Each row below holds a small network's activations on one record, seen along a few directions.
Here are examples, each followed by its value of one field, VUP.
Other fields move the rows too, some of them a lot.
In the rows, 500 means zero.
Strong random noise was added to every row along 3 fixed directions; ignore it. To show where, here is one row again and again, with new noise each time:
[525 310 369 497 446 573 529 526 491 268 286 665 316 499 689 531 571 566
 308 384 448 394 422]
[477 424 448 482 458 562 488 520 534 378 446 583 391 471 672 577 531 480
 404 405 365 447 496]
[554 482 453 471 465 600 520 451 583 594 543 547 570 333 643 628 346 744
 402 547 525 578 487]
[517 450 489 480 472 556 452 513 566 495 502 567 467 430 659 611 438 522
 405 476 402 523 470]
[584 511 572 474 500 543 383 497 629 724 622 527 617 350 632 679 262 594
 417 610 464 670 431]

[479 453 601 499 456 468 128 663 672 797 532 436 672 516 536 640 380 358
 501 676 328 725 303]	dizan
[507 603 533 471 486 486 479 545 495 478 581 454 497 539 387 355 420 379
 656 493 489 489 544]	sug
[347 459 370 484 483 501 517 467 473 390 466 398 593 516 475 416 672 607
 518 368 534 347 710]	renet
[655 328 575 389 507 441 308 517 606 669 436 439 710 507 478 579 341 607
 355 575 568 629 277]	nagon
[561 563 675 423 544 460 332 484 581 737 642 421 544 452 542 579 334 495
 420 625 553 587 301]	bev
[637 238 533 636 580 303 322 646 432 408 183 691 361 604 554 517 497 442
 249 487 573 541 211]	renet
[463 389 453 479 522 438 262 561 544 493 386 467 560 609 488 513 514 434
 508 477 409 455 449]	rane
[538 394 471 549 499 518 520 611 523 646 385 579 542 483 546 609 416 714
 458 609 487 651 276]	dizan
[434 661 657 573 445 490 388 494 528 672 603 523 576 493 414 467 313 370
 559 575 541 577 511]	gesim
[519 334 508 514 411 443 448 561 340 357 376 653 401 647 586 429 571 325
 397 447 589 394 348]	dibor
[403 506 546 485 516 514 238 617 552 430 415 474 550 616 514 441 544 252
 521 404 252 443 546]	sug
[666 421 616 498 490 459 353 548 634 631 576 430 515 560 538 645 359 421
 411 560 382 605 327]	nagon
[575 284 477 445 623 418 566 433 470 551 382 424 423 636 428 511 530 652
 386 615 506 560 264]	remam
[561 621 593 507 492 519 372 480 603 601 490 567 515 554 470 553 516 421
 471 537 516 612 431]	suba
[491 430 335 304 489 497 696 403 352 299 603 365 439 614 445 395 613 564
 673 394 544 318 563]	solun
[602 448 770 523 693 467 274 516 563 649 593 565 604 502 484 498 309 323
 390 638 471 627 314]	neda
[614 288 277 480 460 585 564 446 520 501 223 569 680 380 471 419 445 884
 320 484 891 490 378]	solun
[257 509 395 329 477 514 606 353 588 547 666 157 560 564 387 541 660 649
 613 464 327 500 724]	remam
[433 378 465 509 446 520 337 598 569 501 313 527 545 492 471 501 499 330
 335 481 408 519 382]	segi
[380 699 556 544 411 484 455 491 580 585 523 500 465 356 531 480 445 478
 521 545 499 497 588]	gesim
[527 300 451 400 522 530 512 446 471 387 314 485 565 542 436 357 510 712
 298 426 666 418 474]	neda
[568 363 485 553 482 483 554 603 499 487 343 493 427 595 570 496 524 559
 394 544 560 509 377]	suba
[479 540 465 517 418 485 422 568 579 421 437 561 365 603 594 581 626 406
 446 470 201 354 519]	sug
[385 376 494 656 415 586 412 622 471 183 214 751 287 597 575 526 624 120
 336 402 353 372 403]	segi
[209 734 603 567 471 411 543 533 508 350 606 434 465 519 476 422 575 197
 687 365 335 402 669]	gesim
[373 418 499 338 458 515 509 433 476 336 455 432 541 526 465 339 554 582
 496 349 656 353 525]	bev
[433 440 325 429 413 577 556 409 654 811 589 204 734 395 418 733 467 923
 460 712 357 704 543]	sefi
[515 252 539 509 432 469 283 636 481 486 287 637 572 488 551 398 463 512
 302 524 764 487 241]	dibor
[523 523 425 518 368 588 531 475 565 620 511 421 466 400 564 546 513 726
 578 594 439 534 524]	dizan
[394 765 492 431 540 486 546 460 504 612 788 268 645 377 431 623 423 619
 784 496 432 546 770]	rane
[500 421 471 408 448 504 634 527 388 382 521 548 473 510 456 383 661 579
 553 460 615 327 536]	dibor
[412 676 534 417 491 352 506 471 522 540 813 324 563 551 412 596 667 382
 672 493 301 399 749]	renet
[554 434 390 389 545 443 511 482 479 686 584 313 530 522 471 678 488 593
 446 696 303 669 433]	sefi
[569 558 879 493 605 391 195 513 622 766 735 531 652 421 466 548 244 220
 508 622 401 723 483]	neda
[474 316 433 481 506 359 424 554 482 529 433 443 354 650 561 658 613 321
 398 545  92 632 343]	sefi
[477 291 402 435 551 469 530 451 381 313 271 521 267 765 543 487 697 414
 351 473 428 427 365]	remam
[642 463 440 388 548 412 563 460 439 560 633 402 609 529 418 465 438 451
 570 515 598 504 488]	solun
[426 606 481 448 399 619 481 484 579 586 577 345 776 353 510 498 463 670
 502 477 424 548 664]	segi
[564 335 497 482 459 434 526 552 492 234 302 507 348 651 606 518 587 367
 409 371 426 364 403]	nagon
[486 511 537 608 506 550 364 504 524 479 471 614 541 526 542 605 400 465
 532 567 513 496 494]	rane
[592 460 612 560 593 432 383 537 516 601 460 515 551 491 566 486 479 470
 414 629 559 645 286]	suba
[399 660 603 417 451 514 515 465 558 652 706 367 518 382 517 591 402 605
 565 451 492 551 581]	bev

Which value of VUP does each new row have?
[612 350 502 336 552 372 506 463 565 641 553 429 468 635 365 622 540 614
 424 695 445 577 379]	remam
[431 502 506 528 433 551 609 464 430 419 560 500 481 424 486 392 664 624
 570 420 556 387 510]	dibor
[575 557 561 529 566 494 277 623 572 657 398 655 524 510 644 482 272 333
 391 639 512 612 285]	sug
[391 529 396 452 478 550 661 394 573 541 529 330 406 454 524 633 557 781
 484 511 456 549 619]	remam
[603 601 600 541 627 501 384 463 524 637 518 494 656 414 534 499 333 588
 495 631 515 609 395]	sug
[554 644 726 328 562 403 500 410 508 631 810 310 741 435 386 477 231 526
 669 606 743 602 540]	bev
[409 467 410 556 441 508 467 478 395 262 448 500 323 708 506 487 665 320
 597 329 308 323 591]	rane
[393 662 622 507 593 446 376 489 433 588 681 415 587 582 546 550 541 200
 615 490 358 488 641]	renet
[466 434 488 538 492 540 601 444 507 300 486 539 444 524 479 454 568 596
 397 408 476 410 532]	neda
[309 645 636 460 508 566 574 499 442 519 657 389 492 566 417 542 581 374
 626 334 294 439 717]	neda
[522 495 604 428 526 509 517 461 510 531 560 474 472 514 482 443 515 486
 490 448 430 417 629]	neda
[432 428 555 429 516 505 579 571 460 411 414 522 376 581 539 477 512 490
 472 372 530 394 444]	bev
[638 375 517 422 470 440 425 499 510 586 499 441 407 545 549 546 449 482
 423 452 356 546 386]	nagon
[384 665 386 400 489 556 712 415 507 244 681 322 433 600 405 352 706 423
 728 296 443 388 797]	suba
